These are the activations of a small neural network, seen along a few directions. Each row is one input.
In each table, some parts of the input vary, and every possible input appears once, in random order.
Descriptions start from the smaller parts, as in this example, which fits no table here: values(2) and (point or ring(11) or (line(4) and ring(8))).
Shared parts are said once, and a part with two or three values counts as separate values.
(in the rows, 128 means zero)

Other details of the inputs vary at random and push rows far along two fixed directions, the same in every table; ignore that.

A family of inputs:
row 1: [102  58 144 142  60 228 148 126 223  67 108 168  99 189  53]
row 2: [139 135 124 133 133 111 123 130 119 143 127 133 115 123 120]
row 3: [137 142 124 134 126 114 120 129 115 141 132 135 115 125 122]
row 4: [140 137 125 134 133 114 119 128 119 143 134 132 115 120 119]
row 5: [135 140 124 133 125 117 141 123 106 130 130 124 137 118 121]
row 6: [142 142 124 134 123 114 122 130 117 141 133 131 116 126 122]
row 7: [147  81  84 194  78 191 145 133 178  21  95 185  62 145  31]
row 8: [134 147 119 121 133 119 136 138 119 122 134 140 126 118 133]
row 9: [139 138 123 131 132 112 119 129 116 140 134 132 115 125 117]
row 10: [143 116 122 137 135 122 121 137 110 129 141 138 130 122 132]
row 11: [130 135 126 130 131 117 140 127 105 130 127 125 133 114 119]
row 12: [137 137 126 131 128 113 121 133 115 141 130 132 112 121 120]
row 13: [ 88 128 162  91 127 155 124 123 175 146 128 100 158 157 167]
row 14: [ 81 115 151 119 131 149  97 101 181 144 108  77 132 151 171]
row 15: [132 135 124 129 134 116 139 122 106 129 130 125 136 118 117]
row 16: [145 116 122 133 133 122 121 136 108 128 134 139 130 123 133]
row 17: [139 147 118 121 130 119 138 139 121 122 135 136 126 118 133]
row 18: [133 135 125 133 135 118 139 122 108 131 130 126 136 113 118]
row 19: [136 139 119 120 140 116 139 139 123 125 129 139 126 116 131]
row 20: [137 142 119 121 140 119 135 137 123 124 136 138 126 113 130]
row 21: [140 144 122 135 125 114 118 133 117 141 132 131 119 125 119]
row 22: [131 140 124 132 128 118 140 122 104 130 128 128 136 118 121]
row 23: [140 121 121 136 128 121 122 138 106 127 139 140 130 127 136]
row 24: [136 142 118 118 139 118 135 137 121 121 136 137 125 118 128]
row 25: [124 134 111 150 137 109 126 113 118 106 111 108 126 105 134]
row 26: [128 142 107 138 143 114 122 128 131  98 115 120 115 106 145]
row 27: [133 133 124 132 135 114 143 123 108 132 123 127 136 116 119]
row 28: [ 87 114 170  98 128 154 128 102 160 154 118  91 164 152 154]
row 29: [145 122 120 137 125 121 124 139 107 127 140 136 131 127 136]
row 30: [141 117 120 133 134 120 121 137 107 126 141 137 130 127 131]
row 31: [142 123 119 137 127 122 120 142 108 128 139 136 134 127 133]
row 32: [ 84 121 168 103 122 154 128 108 160 153 123  89 168 156 155]
row 33: [ 93  93 166 106 129 155 115 119 164 152 128 103 158 164 169]
row 34: [142 136 125 130 131 114 118 127 117 142 127 133 115 121 119]
row 35: [133 142 121 118 136 118 137 142 120 123 133 137 123 114 131]
row 36: [ 91 121 165  86 134 156 124 117 175 147 124 102 154 152 167]
Each input here is: values(4) and (point or line(8)).
The inputs of row 15 and row 9 match in every part but the values(4) part. If row 25 is changed in the same way as row 15 into row 9, which row does it become?
Answer: row 14
Which other rows agree with row 16 in the values(4) part? List them by row number.
Answer: row 1, row 7, row 10, row 23, row 29, row 30, row 31, row 33
Which other rows does row 20 become when the line(8) part takes its other values? List them by row number.
Answer: row 8, row 13, row 17, row 19, row 24, row 35, row 36

A family of inputs:
row 37: [123 132 138 109 130 133 146 127 127 131 133 129 149 129 131]
row 38: [136  94 124 156  64 186 153 130 171  86 118 181  90 164  30]
row 39: [127 119 141 111 127 136 138 138 120 137 141 137 147 136 133]
row 40: [176 132  86 156 144  94 129 155  66 105 143 161 117  93 118]
row 41: [115 146 128 119 132 127 131 124 141 123 123 116 128 124 138]
row 42: [114 139 131 131 126 125 127 112 132 131 118 107 130 124 128]
row 43: [129 109 133 130 135 129 108 128 132 138 132 126 125 136 139]
row 44: [124 134 140 114 132 127 134 121 133 148 127 126 132 129 121]
row 45: [124 144 137 110 125 130 136 129 136 140 133 129 136 132 131]
row 46: [129 131 140 112 122 132 129 139 129 145 142 136 134 139 134]
row 47: [115 135 133 122 138 124 128 115 139 131 117 113 124 121 129]
row 48: [127 114 132 139 124 130 108 125 125 138 132 119 130 140 139]
row 49: [169 154  78 160 143  86 126 148  82  99 127 149  99  87 122]
row 50: [114 134 129 119 137 130 142 121 134 116 122 116 141 120 138]
row 51: [118 118 124 131 138 131 128 127 134 111 120 116 138 124 151]
row 52: [130 120 129 127 129 133 111 137 134 130 137 128 128 138 148]
row 53: [128 120 143 116 129 128 125 130 127 154 136 133 130 137 125]
row 54: [120 120 127 134 139 125 114 120 139 125 115 113 121 125 143]
row 55: [122 138 140 122 120 127 133 118 127 147 128 119 138 133 120]
row 56: [119 124 127 142 127 127 114 116 132 125 116 107 126 129 142]
What do these inputs look like to the network?
Answer: line(4) and ring(5)
The inputs of row 48 and row 56 match in every part but the ring(5) part. If row 52 is changed in the same way as row 48 into row 56, which row does it become?
Answer: row 49
A walk changes only the ring(5) part. It starts at row 40 and steps to row 39. List the rest of the walk in order.
Answer: row 37, row 50, row 51

A family of inputs:
row 57: [109 129 161 101 116 147 134 118 149 166 135 129 141 152 115]
row 58: [114 100 144 114 129 159 124 139 150 126 143 134 149 154 158]
row 59: [105 143 156  95 113 144 142 111 154 151 130 118 141 143 119]
row 60: [186 104  76 198  95 124 112 145  92  91 126 183  63 126  49]
row 61: [151 146 109 154 161  70  86 131  71 156 137 113 117 101 161]
row 62: [110 112 140 105 130 158 131 133 156 111 133 123 145 143 161]
row 63: [ 97 122 134 136 130 138 118  98 168 120  96  91 123 132 148]
row 64: [179 126  71 193 107 117 124 142 114  73 110 176  61 108  51]
row 65: [100 113 140 108 131 154 138 136 155 107 125 119 147 138 159]
row 66: [ 95 121 136 104 140 152 144 122 159  92 116 110 156 128 154]
row 67: [112  93 146 139 121 140  90 116 151 149 127 107 117 160 140]
row 68: [125  84 151 119 113 159 115 146 138 137 151 139 158 164 157]
row 69: [145 156 102 118 174  78 138 144  72 116 133 123 149  82 179]
row 70: [139 197 115 114 162  69 153 120  71 149 134 106 149  79 134]
row 71: [119 103  95 178  81 189 151 102 204  36  78 151  72 133  34]
row 72: [143 190 118 113 158  66 153 123  70 157 133 115 143  85 139]
row 73: [150 158 106 148 161  70  94 125  78 144 129 103 116  87 166]
row 74: [ 96 145 156 101 114 142 150 115 154 148 123 112 142 140 118]
row 75: [120  87 148 114 124 155 121 143 147 133 150 134 150 158 156]
row 76: [110 136 157  98 115 143 138 120 155 160 128 122 143 150 116]
row 77: [141 159 104 152 163  68 102 128  77 142 121  97 118  82 166]
row 78: [122 113 172 104 107 151 127 125 135 178 140 133 143 163 113]
row 79: [115 106 140 109 130 156 128 142 156 120 134 127 149 152 159]
row 80: [189 130  95 158  98 121 159 150  93 110 139 205  79 112  18]
What do these inputs look like to the network?
Answer: values(3) and line(8)
The inputs of row 66 and row 62 match in every part but the line(8) part. If row 71 is changed in the same way as row 66 into row 62, which row does it become?
Answer: row 73
Which other rows does row 65 become when the values(3) part takes its other values? List them by row number.
Answer: row 74, row 77
